These are the activations of a small neural network, seen along a few directions. Each row is one input.
Each table varies a few parts of the input and shows all the possible inputs, shuffled.
Descriptions start from the smaller parts, as in this example, which fits no table here: one of 3 separate values, together with either a single point or one of 11 places around a ring or (one of 5 places around a ring, together with one of 6 places along a line).
Shared parts are said once, and a part with two or three values counts as separate values.
In the rows, zero is written as 128.

Rows:
r1: [127 134 108 132  99 128 128 111 114  91 132  68 128 121 120 175 135 129]
r2: [122 126 151  86 177 118 108 162 137 155 152 182 108  91 132 119 114  81]
r3: [128 137 133 111 173 135 126 159 134 152 154 185 100 115 124 106 127 102]
r4: [121 147 115 128  92 127 117 110 109 102 125  85 132 117 116 185 126 140]
r5: [119 140 128 143  90 117 119 109 116 104 128 108 158 115 139 142 126 136]
r6: [149  80 121 130 140 148 144 121 156 165  52 127 143 186 117  62 160 172]
r7: [125 125 120 139 103 116 131 114 127  84 129  69 125 126 134 157 123 128]
r8: [145  67 151 148 140 156 141 121 151 191  91 158 147 181 142  30 136 155]
r9: [118 136 123 134  88  91 127 108 136 104 124  92 145 134 152 139 125 141]
r10: [117 118 116 132 102 100 130 111 133  94 126  77 138 134 140 148 121 139]
r11: [130 138 140 144  99 127 126 104 103 109 126 113 152 114 128 164 120 130]
r12: [131 144 125 125 174 148 136 159 132 150 154 183  99 129 118 102 137 114]
r13: [125 131 142  99 177 129 116 161 133 151 150 184 107 103 126 114 123  91]
r14: [128 145 130 132  96 121 124 110 106 115 120 108 145 113 116 182 107 137]
r15: [135 152 116 138 170 157 148 160 134 152 159 180  92 141 116  95 141 126]
- Describe the family of inputs behind these rows. => either one of 2 separate values or one of 5 places along a line or one of 8 places around a ring
- A walk changes only the place on the line of 5. It starts at r15 and steps to r12. List the rest of the walk in order. => r3, r13, r2

Rows:
r16: [114 145 126 175  87 147 117 104  92  75 142 102 161 120 128 162 127 149]
r17: [127  94 108 108 140 128 140 127 157 171 114 122 100 175 129  82 142 155]
r18: [125 131 159 119  81 118 103  92 106 114 108  90 149 104 137 184 116 127]
r19: [140 164 108 168  90 125 142 120 121  69 129  78 123 137 128 167 134 133]
r20: [146 112 122 148 126 171 127 124 122 166  94 163 160 156 115  73 157 150]
r21: [126  84 160 148 129 127 148 103 129 167 112 164 170 142 145  61 109 153]
r22: [128  76 146 104 156 120 142 122 159 163  89 127 130 142 132  74 131 145]
r23: [107 213 123  89 171  97  96 184 109 100 197 196 102  52 115 206 111  62]
r24: [153 119 120 148 150 157 163 133 146 152  97 136 105 175 111  87 148 159]
r25: [114 141  97 127  84 100 126 109 128  89 151  63 121 129 143 161 135 130]
r26: [121 116 128 103 103  94 117 111 132  99 108  62 139 106 132 178 118 121]
r27: [134 141 140 101 220 152 115 207 135 170 195 231  77  98 121 101 108  54]
- Changing only one part turns r16 into r20. The same change can be made to r25. Which row results? => r17
- Describe the family of inputs behind these rows. => one of 2 separate values, together with either a single point or one of 5 places around a ring
- Which other rows does r18 become when the choice among 2 separate values takes its other values? List them by row number. => r21

Rows:
r28: [124 164 145  94 212 133 125 191 132 176 182 239  91  91 128  96 127  79]
r29: [143 107 116 144 102 148 142 101 122 139  74 102 155 153 106 100 150 170]
r30: [116 126 124 125 101 107 139 122 139 111 138  95 122 130 150 124 125 134]
r31: [123 157 118 130 120 150 114 133 106 105 147 118 131 109 115 176 143 123]
r32: [112 138 135 103 109  96 112 121 123 122 146 115 139 111 148 164 113 117]
r33: [120 165 134 108 119 113  96 134 105 111 135 126 130  92 124 204 110  99]
r34: [130 122 105 158 104 133 143 118 135 123 129 110 131 162 130 106 135 170]
r35: [137 139 139  89 219 142 118 185 145 179 151 231  88 112 120  88 138  87]
r36: [114 185 109 132 124 118 130 129 108  87 176 123 108 111 128 173 123 115]
r37: [141 104 145 151 103 140 132 106 115 132  97 109 151 139 130 137 110 136]
r38: [135 137 127 144 118 154 136 116 109 115 127 112 127 128 115 164 138 136]
r39: [150 114 113 145 109 159 139 109 116 138 104 102 135 149 108 134 134 147]
r40: [136  90 152 114 196 155 150 151 160 201  92 214 107 162 115  15 147 135]
r41: [130 146 144 124 113 116 114 119 106 109 121 125 138 101 123 183 110 111]
r42: [132  80 120 146 106 132 137 114 148 123 103  80 135 161 144  78 130 157]
r43: [136 106 113 172 103 135 165 104 137 139 106 100 131 182 130  90 132 185]
r44: [131 109 121 140 103 116 133 104 149 128 121  87 127 157 156 102 138 145]
r45: [132 119 147 115 197 149 126 175 143 186 152 230 108 129 127  50 142 104]
r46: [128 129 138 126 104 123 109 119 115 117 105 121 154 115 128 153 124 127]
r47: [120 143 122 126 119 106 126 129 137  95 154  96 115 114 143 151 130 103]
r48: [132 140 101 136 123 126 136 130 136 114 128 111 110 148 120 149 136 147]
r49: [140  95 145 120 202 165 131 169 151 189 130 221 107 145 119  33 140 113]
r50: [129 177 118 119 126 124 122 127  96 102 146 122 119  90  95 198 127 107]
r51: [123  96 137 124 109 116 123 113 133 126 112 104 158 134 142 117 121 138]
r52: [120 154 100 142 123 128 126 149 126  99 162 115 117 127 120 159 132 126]
r53: [115 155 117 121 126 106 103 139 130  83 176 102 112  97 138 163 126  93]
r54: [132  93 139 151  99 149 128 102 137 142  80 103 172 151 127  99 120 166]
r55: [128  69 138 140 108 121 146  91 140 140  81  96 149 144 144  99 115 147]
r56: [111 155 140  96 130  84 110 125 113  96 150 121 128  83 129 189 105  98]
r57: [119 124 140 104 115  95 127 111 129 115 113 112 144 114 137 147 118 128]
- Describe the family of inputs behind these rows. => one of 5 places along a line, together with either a single point or one of 5 places around a ring
- Changing only the place on the line of 5 turns r42 into r30. The same change can be made to r29. Which row results? => r38
- Which other rows agree with r53 in the place on the line of 5? List them by row number. => r28, r33, r36, r50, r56

Rows:
r58: [130 108 137 145  97 118 136  99 128 118 105  99 155 138 141 119 120 146]
r59: [121 148 138 111 120 116 108 127 108 124 130 141 146  95 121 172 113 114]
r60: [124 153  92 134 130 124 143 138 138 103 141 105 101 143 121 137 148 139]
r61: [139 154 104 142 118 174 128 126 100 127 129 119 121 137  92 166 153 144]
r62: [127 115 158  98 200 141 113 169 140 180 142 228 120 106 132  62 133  88]
r63: [131  95 145 108 163 135 130 143 156 208  99 196 131 159 134  35 133 148]
r64: [134 151 100 149 123 145 145 133 123 109 147 111 107 142 117 140 141 136]
r65: [148 127 128 129 208 167 162 169 150 180 135 206  79 155 109  62 147 125]
r66: [117  95 132 133 107  90 141 103 151 107 119  83 136 141 157 105 120 141]
r67: [112 129 139 105 129  84 113 135 142 105 154 113 114 101 155 143 111  94]
r68: [137 150  98 137 121 160 130 132 112 120 133 112 114 140 100 157 151 138]
r69: [134 114 142 151  93 132 133  96 117 124  99 107 164 136 133 127 121 151]
r70: [122 140  96 141 134 119 147 142 148  93 156  95  88 145 132 125 138 131]
r71: [137 113 142 142  91 149 116  98 108 133  82 108 169 133 118 144 130 155]
r72: [122 137 140 117 122 109 112 131 117 117 145 131 135 100 136 160 107 102]
r73: [126 138 141 112 120 139  97 128  96 134 127 139 152  93 110 187 111 114]
r74: [118 133 139 111 125  96 113 133 129 111 149 122 125 100 145 152 109  97]
r75: [124 102 133 139 102 104 139 102 139 113 112  91 146 139 149 112 120 142]
- Changing only one part turns r64 into r58. The same change can be made to r61. Which row results? => r71
- Describe the family of inputs behind these rows. => one of 3 separate values, together with either a single point or one of 5 places along a line
- Which other rows agree with r73 in the choice among 3 separate values? List them by row number. => r59, r62, r67, r72, r74

Rows:
r76: [129 138 140 104 111 100 110 116 108  79 106  77 170  67 108 201 140  93]
r77: [135 136 131 100 225 126 152 168 158 177 159 215  88 132 143  70 123  75]
r78: [120 144 119 109 105  70 120 144 149  78 183  53 110  92 159 177  89  92]
r79: [125 125 170 120 214 172 112 182 116 167 153 236  91 103 107  99 121 107]
r80: [123  82 153 139 180 198 122 158 135 183 131 206 127 142 124  24 148 124]
r81: [160  93 136 119  95 127 117  94 112 122  89  47 180 135 128 161 133 134]
r82: [142 130 132  95 206 124 128 177 163 185 150 226  99 115 125  76 116  79]
r83: [163 166  71 174 104 181 167 123 124  91 110  78  76 195  94 131 190 189]
r84: [128  93 136 111 200 143 156 148 165 202 127 201 105 190 148  35 144 142]
r85: [121  72 106 117  95 108 115  88 135  98  83  47 144 156 139 161 116 151]
r86: [114 172 153 142  80 110 119  90  84  93 160 116 146  93 128 205 104 139]
r87: [102 176 133 130  65 131  91 109  88  96 113 110 170  74 115 201 124 117]
r88: [137 100 149 104 172 131 138 151 181 194  85 205 118 158 122  22 149 142]
r89: [103 169 106 148  87  90 117 122 101  61 187 107 144 109 157 174  98 109]
r90: [144  89 147 115 175 164 133 156 140 225 120 216 108 169 115  50 144 147]
r91: [138 205  86 158 134 158 169 157 103  82 146 102  47 141  67 206 169 165]
r92: [123 130 139 154  48 134 115  78 109 119  46  79 191 117 117 154 127 177]
r93: [ 99 123 116  87 102  99  90 116 116  65 136  70 114  93 134 193 132  94]
r94: [118 134 145 104 196 136 123 174 136 183 131 245  99  94 101  88 150 112]
r95: [118 124 129 178  67 128 134  57 104 118 123  93 182 149 142 153 110 166]
r96: [139 100 112 130  81  86 136 115 166 100 134  23 135 142 171 118  93 133]
r97: [136 114 107 177  72 100 152  93 123  98 146  64 172 152 173 118  98 128]
- Describe the family of inputs behind these rows. => one of 2 separate values, together with either a single point or one of 4 places along a line or one of 6 places around a ring
- Changing only the choice among 2 separate values turns r85 into r93. The same change can be made to r80. Which row results? => r79
